These are the activations of a small neural network, seen along a few directions. Each row is one input.
Each table varies a few parts of the input and shows all the possible inputs, shuffled.
A made-up example of a description, with smaller parts first: one of 4 places along a line, together with either a single point or one of 11 places around a ring or (one of 2 separate values, together with one of 8 places around a ring).
Shared parts are said once, and a part with two or three values counts as separate values.

Other details of the inputs vary at random and push rows far along two fixed directions, the same in every table; ignore that.

A family of inputs:
x1: [  9 -11  11  -7  -3  -4 -21   7   6 -13 -21]
x2: [ 42  -3  -3   6 -18   7  -4   2   9   3  28]
x3: [ -5  -7  -5 -14   9   4  -1   1   5  29 -10]
x4: [ 42  21 -27  19 -38  43 -10  42  -6 -23 -36]
x5: [  5  -1   8  31 -18   0  18   1 -10 -16  -5]
x6: [ 46 -11   6  -5  -7   2  -8 -10  18  15  49]
x7: [ -2 -10   0 -31  15  -4  -8 -38  21  42  39]
x8: [19  3 10 19 -7 -3 12 -4  5 -1 20]
x9: [ 19   9   3  13  17  -1 -12   5   4  -5  10]
x10: [-47  -7  19  52  39 -34   7 -13 -40 -32 -25]
x11: [  2  10   6   1   1  -4 -15   8  -3 -11 -31]
x12: [ 16 -22  -1 -36  23 -12 -14   0  35  37  32]
x13: [ 34  20 -24 -18 -48  53  -9  26   5  10  13]
x14: [-79   3   0  20  14 -37  30 -22 -22 -15 -33]
x15: [ 36 -20  10  -3  13 -10 -12 -28   7  23  61]
x16: [-21   1 -10  -4   9 -10   8  13  -1  11 -26]
x17: [-63  -7   9  22   5 -18  18  -9 -40 -22  -6]
x18: [ 24 -15   7 -16   7  -1 -34  -5   7   6   0]
x19: [-56 -35  13  -9  37 -42   6 -51  -4  15  24]
x20: [ 27  26 -16  25  -9  18  -8  30  -4 -20 -23]
x21: [ -2  -5 -14 -17   7   2  -5   6   2  27 -11]
x22: [-12 -12  24  27  41 -19  -8 -21 -13  -4  12]
x23: [-70 -19  14  16  26 -41  27   0 -14 -11 -37]
x24: [ -6  18  -6  -3 -16  23   0   3 -13   8  14]
x25: [ 16  26 -14 -23 -14  29  20  12  -1 -29 -30]
x26: [-18  23  -2   4 -12  13  10   8 -10  -1   8]
x27: [ 40   7   0  10  -3  17 -13  20  20  -5   8]
x28: [ 11   4   0  25   5  -3  -5  19   0 -23  -9]
x29: [ 57  31 -23  10 -53  34   7  33   8  -9  -5]
x30: [ 12  -3 -17 -14 -25  23   2  31  17  11 -29]
x31: [-57   0   0  14  15 -24  24   8 -18  -6 -47]
x32: [-56 -12  32  30  32 -35   1 -22 -35 -22 -46]
x33: [-11  32 -42   1 -49  30  13  20 -12  -7 -55]
x34: [-80  -3  26  31  12 -30  32  -8 -31 -29  -8]
x35: [-32 -14  18  20   6 -25  -6   4 -18 -36 -50]
x36: [ 32 -27  19  -8  33 -13 -27 -15  25  12  55]
x37: [-23  23  -4   3 -10   6  10   7 -15  -5   7]
x38: [ 23 -14  23 -17  16 -10 -28  -6  25   9  13]
x39: [ 41  -4   5  -1  11  -4 -13 -25   4  26  56]
x40: [ 25  27 -15  26 -35  21  11  13 -21 -10 -17]
x41: [  3 -21  -6 -33   6  -9 -11 -25  29  27  38]
x42: [  5   5   3  25   4  -3  -1  17  -1 -24 -12]
x43: [-29 -27  47   0  62 -50 -17 -42   2  10  20]
x44: [ 15  17 -12 -20 -16  25 -12   2  -3  19  33]
x45: [-11 -17  29  -7  46 -39 -24 -27   3   7  14]
x46: [ 12 -11  11  -3  -1   5 -22   0   0  -3 -21]
x47: [ 16  34 -39  -8 -62  44  12  34  17  -5 -43]
x48: [ 37   5 -30 -39 -36  31 -13   7  36  23  14]
x49: [ 20 -29  11 -41  31 -12 -16 -11  45  50  50]
x50: [ 15  20 -18  35 -47  23  19  22 -27 -26 -36]
x51: [ 35  18 -20  -4 -45  38 -22  36  -4 -17 -57]
x52: [-63 -16  18  17  12 -29  16 -12 -26 -21   9]
x53: [ 16  22 -13   9 -36  17 -11  42  -3 -33 -65]
x54: [-12 -11 -10  -5  -7  10   7  14  -1  11 -32]
x55: [ 42   7 -29 -39 -17  32 -18  20  23  43   2]
x56: [ 13  12  -3  28 -19  -3  16  10  -8 -17  -2]
x57: [-14  11  -1  -5 -14   5   6  10  -2  -5  19]
x58: [-19  27 -31   4 -47  19  22  25   0 -19 -53]
x59: [ 14  16  -7   0 -18  17 -20  16 -11 -10 -46]
x60: [ 29  -5   7   2  26   0 -25 -11   5  12  31]
x61: [ 40 -16  13  -1   5   1  -8 -25  11  24  55]
x62: [ 43  -2  16  -4  17  -7  -7 -27  20  31  67]
x63: [ 17 -18   8 -37  13   4 -22 -24  15  36  80]
x64: [ -7 -16  31 -10  43 -31  27 -38  -8 -15  26]
x65: [ -6  11  -5  -7 -15   7   1  12   0  -3  23]
x66: [  1 -26   7 -33  15 -10 -10 -34  35  34  48]
x67: [ 19  10   4  23  -9   6   8 -10 -13   4  11]
x68: [ 17  13 -39 -12 -45  40   3  45   1   5 -54]
x69: [-34  -1  18  20   5 -24   1   8 -16 -36 -52]
x70: [-13 -11  26 -21  48 -19  25 -29  -8 -14  46]
x71: [-67   6  -6  15  -1 -18  26 -18 -27 -11 -41]
x72: [-71  -9  13  21  29 -34  29  -3 -19  -5 -44]
x73: [-24   6 -16  -5 -14  -6  12  -1   8  -3 -15]
x74: [ 12  -7  -2 -45  20 -11 -14 -35  38  48  61]
x75: [  4   6 -28 -20 -32  23   2   1   8  11 -12]
x76: [-33 -11  22  23   2 -17  -1   5 -16 -34 -55]
x77: [ 17  -5   4 -35  18   2 -25 -25  10  41  81]
x78: [-23  14 -11  -5  -9   1  15  -9   7   9 -13]
x79: [-23 -17  37  22  49 -52  12 -48 -11   7  50]
x80: [  3  -1 -27 -10 -23  20   2  30  -1   7 -41]
x81: [ 68  26 -18  -2 -26  24  -8  11  15  16  31]
x82: [ 33 -23  10  -2  32  -7 -29 -14  12  13  45]
x83: [-18   1   9  -8  27 -14  49 -26 -12 -26   7]
x84: [ 25 -13  12 -35  41  -3   3 -20  21   7  45]
x85: [-14  -5 -12 -13 -14  10   6 -13   7  13  -5]
x86: [ 25  -5  -2  16  -1   6 -14  18   6 -17  -1]
x87: [-34 -17  24  44  23 -23  10  -2 -17 -34 -21]
x88: [-32   2   6  -8  27  -7  47  -5 -19 -27 -11]
x89: [-29 -37  12 -13  32 -32   0 -10   9  16   8]
x90: [-15  23 -19  11 -51  29  15  36 -19 -29 -31]
x91: [ 67  21 -12  -3  -7  34 -25  22  26  11  19]
x92: [-79   8  15  30  19 -33  26 -11 -40 -25  -6]
x93: [-37  -1  14  23  15 -23  -6  -6 -33 -25 -52]
x94: [ 43  -6 -24 -40 -23  28 -16  28  35  30   3]
x95: [ 43  -6  -1   4   2  21 -22   7  12   5  17]
x96: [ 10  27 -24   2 -62  49   8  43  -5 -17 -22]
Each input here is: one of 6 places around a ring, together with either a single point or (one of 3 separate values, together with one of 5 places around a ring).
The inputs of x12 and x53 match in every part but the place on the ring of 6. If x54 is changed in the same way as x12 into x53, which row does it become?
> x46
The inputs of x19 and x17 match in every part but the place on the ring of 6. If x85 is changed in the same way as x19 into x17, which row does it become?
> x13
Start at x60 and move only the place on the ring of 6, one step at a time. The first step leads to x40. Which rows follow, in order?
> x44, x71, x55, x59
Start at x56 and move only the place on the ring of 5, one step at a time. The first step leads to x81. Which rows follow, in order?
> x39, x15, x2

A family of inputs:
x97: [-53  -4  18  10  -5 -12  12   7 -37 -29 -25]
x98: [-27   3   8  59  -1 -20  19 -10 -35 -16 -24]
x99: [-43 -19  28 -18  58 -38  12 -21   5   9  17]
x100: [ 40  -1  -3 -50   8  15 -24  17  41  43  35]
x101: [ 25   7 -20  19 -22  21   2  27 -11 -17 -71]
x102: [ 26 -34   9 -33  30 -31 -30 -40  43  53  46]
x103: [ 70 -23  -7 -26   4  22 -25   1  39  32  23]
x104: [ 21  15 -24   3 -25  30  37  28  -4 -28 -54]
x105: [-61 -31  14 -15  39 -32   5 -32  -3  11  42]
x106: [-50 -18   1  21  -8 -31  20   2  -5 -10 -48]
x107: [ 36 -22  25 -47  34  -9 -54 -40  12  42  72]
x108: [-43  -4  25  27   1 -18   7  11 -15 -46 -28]
x109: [ 47  35 -35  -2 -58  47 -17  21   8  23 -10]
x110: [-32   2  23  36  10 -19  -9  -3 -21 -41 -41]
x111: [ 17 -27  21 -44  48 -17 -30 -16  38  54  58]
x112: [ 25  40 -29  28 -52  36  37  28 -14 -21 -24]
x113: [ 60   3  -1 -44  -8  27 -49  -5  15  32  41]
x114: [-55 -35  14   0  38 -30 -16 -35  -5  20  31]
x115: [-50   2  15   5  -1  -9  21   0 -38 -36 -24]
x116: [ 44 -27  17  -7  18 -11 -19 -26  28  49  92]
x117: [ 52  31 -28 -25 -21  39 -30  37  17  20 -34]
x118: [ 58  14  -6 -61  -4  35 -19 -11  15  21  54]
x119: [ -5  37 -22  -9 -16  25  26  35  -5 -18 -53]
x120: [ 79  47 -41  -4 -57  61  14  28  11   6  10]
x121: [-18 -15  28   9  57 -41  15 -31  -7 -14  46]
x122: [-37 -39  18   4  32 -50  -1 -38  14  18   4]
x123: [ 35 -10  26 -40  42  -7 -22 -37  32  10  76]
x124: [ -4  15 -30  -2 -47  14  28  31   9 -17 -56]
x125: [ 11  20  -6  24 -34  26 -14  32  -4 -39 -49]
x126: [-45 -40  20  -6  28 -54  11 -27  17  16  14]
x127: [-34  -2  14  41   9 -22  17  19 -26 -39 -19]
x128: [ 30 -10 -21 -50 -16  28 -34  10  37  46  59]
x129: [ -2  26 -33  -3 -38  16  34  18   2 -18 -58]
x130: [ 49   5  -5 -39  16  14 -38   4  33  44  19]
x131: [ 25  33 -27  29 -57  37  31  37 -11 -21 -24]
x132: [-21 -23  32  11  53 -43   8 -23  -4 -14  46]
x133: [-15 -20  27  35  37 -42  -1 -42 -18  14  32]
x134: [ 19 -24  19 -39  52 -15 -35 -23  36  51  51]
x135: [-47 -23  25  14  22 -36   4 -35  -8  22  36]
x136: [ 84  27 -31   1 -41  51 -31  46  20   0   0]
x137: [ 26  26 -25  45 -54  34  12  32 -15 -13 -35]
x138: [-31 -26  12  30  11 -18  24   7 -17 -22 -48]
x139: [ -8  35 -27  13 -56  32  27  27 -12 -14 -32]
x140: [-30   4  22  35  11 -20 -12  -4 -24 -41 -43]
x141: [ 18   7 -21   5 -29  29  31  37  -1 -29 -55]
x142: [ 42 -31  13 -42  52 -10   3 -41  33  31  62]
x143: [ 43  -3 -24 -42  -7  28 -51  -3  27  49  44]
x144: [-21   5  11  48  19 -25  -2   4 -35 -34 -33]
x145: [-34  -8  24 -24  66 -34  15 -34   2  11  21]
x146: [ 37  30 -34 -11 -67  49  -3  36  15  19   2]
x147: [-38  -3  11  51  -9 -18  34   4 -29 -20 -11]
x148: [-47  10  12   3   3  -8  27  -8 -41 -37 -23]
x149: [ 53  -6   2 -48 -14  28 -41   5  21  33  52]
x150: [-46  -3  16  20   0  -9   0  -4 -40 -27 -34]
x151: [-32 -33  18   2  37 -55  -8 -41   7  20  -2]
x152: [ 88  32 -31   0 -38  47 -34  42  15   1  -3]
x153: [ 44  30 -35  -2 -61  51 -15  25  13  22  -6]
x154: [ 39   8 -28 -56  -4  35 -20  -8  30  38  58]
x155: [-50 -30  14  -1  40 -33 -19 -39 -10  21  27]
x156: [-23 -18   9  33  18 -19  15  -5 -22 -21 -57]
x157: [-29 -15  38  -2  46 -35   7 -35   0 -24  31]
x158: [-30  -5  14  45  11 -22   9  15 -27 -34 -21]
x159: [ 43  44 -39 -17 -59  52  11  22  12  13   4]
x160: [-40   2  22  21   6 -16  16   5 -15 -52 -26]
x161: [-47  10   3  38  -6 -18   9 -15 -34  -6 -32]
x162: [-29  16   6  33  20 -17  32   0 -33 -47 -20]
x163: [-16  17 -38   6 -54  39  -3  45 -11  -8 -43]
x164: [-31 -30  45  11  39 -39 -16 -23   2 -14  25]
x165: [ 42  22 -17 -34 -14  27  -1 -18  23  36  54]
x166: [ -2  22 -32  -3 -42  14  34  22   6 -17 -55]
x167: [-67   5 -11   8   1  -6  28  -4 -27 -21 -22]
x168: [-34 -24  11  25  10 -18  31  10 -15 -25 -44]
The inputs of x155 and x105 match in every part but one. If x110 is changed in the same way as x155 into x105, which row does it become?
> x160
The inputs of x157 and x140 match in every part but one. If x159 is changed in the same way as x157 into x140, which row does it become?
> x161
What is each input in this table made of?
> one of 8 places along a line, together with either one of 3 separate values or one of 6 places around a ring
Start at x117 and move only the place on the line of 8, one step at a time. The first step leads to x130. Which rows follow, in order?
> x134, x111, x100, x99, x119, x145
Which other rows agree with x97 in the place on the line of 8? List them by row number.
> x100, x108, x126, x127, x128, x146, x147, x168
Which other rows agree with x158 in the place on the line of 8? List them by row number.
> x106, x111, x116, x135, x138, x149, x163, x164

A family of inputs:
x169: [-19   2  12  44  -5 -22   6 -20 -25 -20  -2]
x170: [-58  15   7  72   1 -27  22  -3 -49 -35 -38]
x171: [-75  -7  -4  26  -4 -23  53 -15 -35 -23 -55]
x172: [ 11 -72  39 -27  83 -60 -51 -37  46  46  17]
x173: [ 55  42 -18  10 -48  43  19  33  -1 -35 -33]
x174: [-26 -44  31 -39  44 -32 -30 -38  22  49  67]
x175: [ 16 -31  42 -13  64 -35 -41 -48   7  42  96]
x176: [ 20 -35  45 -25  67 -33 -29 -57  15  11  87]
x177: [ 82   1  -7  24 -17  23 -43  49  21 -15 -67]
x178: [-25   9  15  27  26 -11   5   0 -30 -38 -17]
x179: [-73   0   5  19 -12 -13  15  -3 -39 -21 -63]
x180: [ 21 -21  42 -17  74 -37  -4 -48  21  25  90]
x181: [-81  -1   7  15   7 -30  51   7 -22 -35 -55]
x182: [-19  -2  24  32   4 -15  -5 -12 -35 -24  -9]
x183: [ 82  27 -33  -4 -35  51  -2  27  15  16  24]
x184: [ 50  20 -34 -55 -38  51 -21  23  27   9 -10]
x185: [ 22  40 -39 -26 -37  40  20  40  11   1 -42]
x186: [-66  -4  12   4  16 -34  45 -19 -21 -26 -41]
x187: [-33   5  22  39  11 -21  38   7 -22 -49 -23]
x188: [-54   1  -1  -9  24 -13   9  -3 -17 -13 -31]
x189: [-77   7   0  22  -1 -12  14   7 -41 -12 -61]
x190: [ 11 -38  44 -11  48 -33 -38 -36  12  29  91]
x191: [-25 -45  22 -32  42 -42 -22 -51  36  57  85]
x192: [-77  -3   1   7   4 -14  22  14 -25 -40 -59]
x193: [ 45  23 -29  21 -54  45  16  43  -1 -17 -13]
x194: [ 76  20 -18 -22 -31  51 -29  40  24 -10  19]
x195: [ 33  33 -29  32 -65  38  -3  45  -3 -19 -22]
x196: [ 56  14 -36 -42 -49  42 -28   3  40  47  26]
x197: [ 60  14 -44 -47 -30  47  -5  17  36  52  27]
x198: [ 51   6 -41 -43 -45  47   0  28  39  37  19]
x199: [-70   4  -7  24   0 -20  18 -11 -22   3 -34]
x200: [ 87  20 -27  -7 -46  50  -1  16  17   8  23]
The inputs of x192 and x194 match in every part but one. If x172 is changed in the same way as x192 into x194, which row does it become?
> x177
What is each input in this table made of?
> one of 2 separate values, together with either a single point or (one of 3 separate values, together with one of 5 places around a ring)
Change only the choice among 2 separate values in x198. List by row number the other rows that result.
> x193
Change only the place on the ring of 5 in x179. List by row number the other rows that result.
> x171, x184, x186, x196
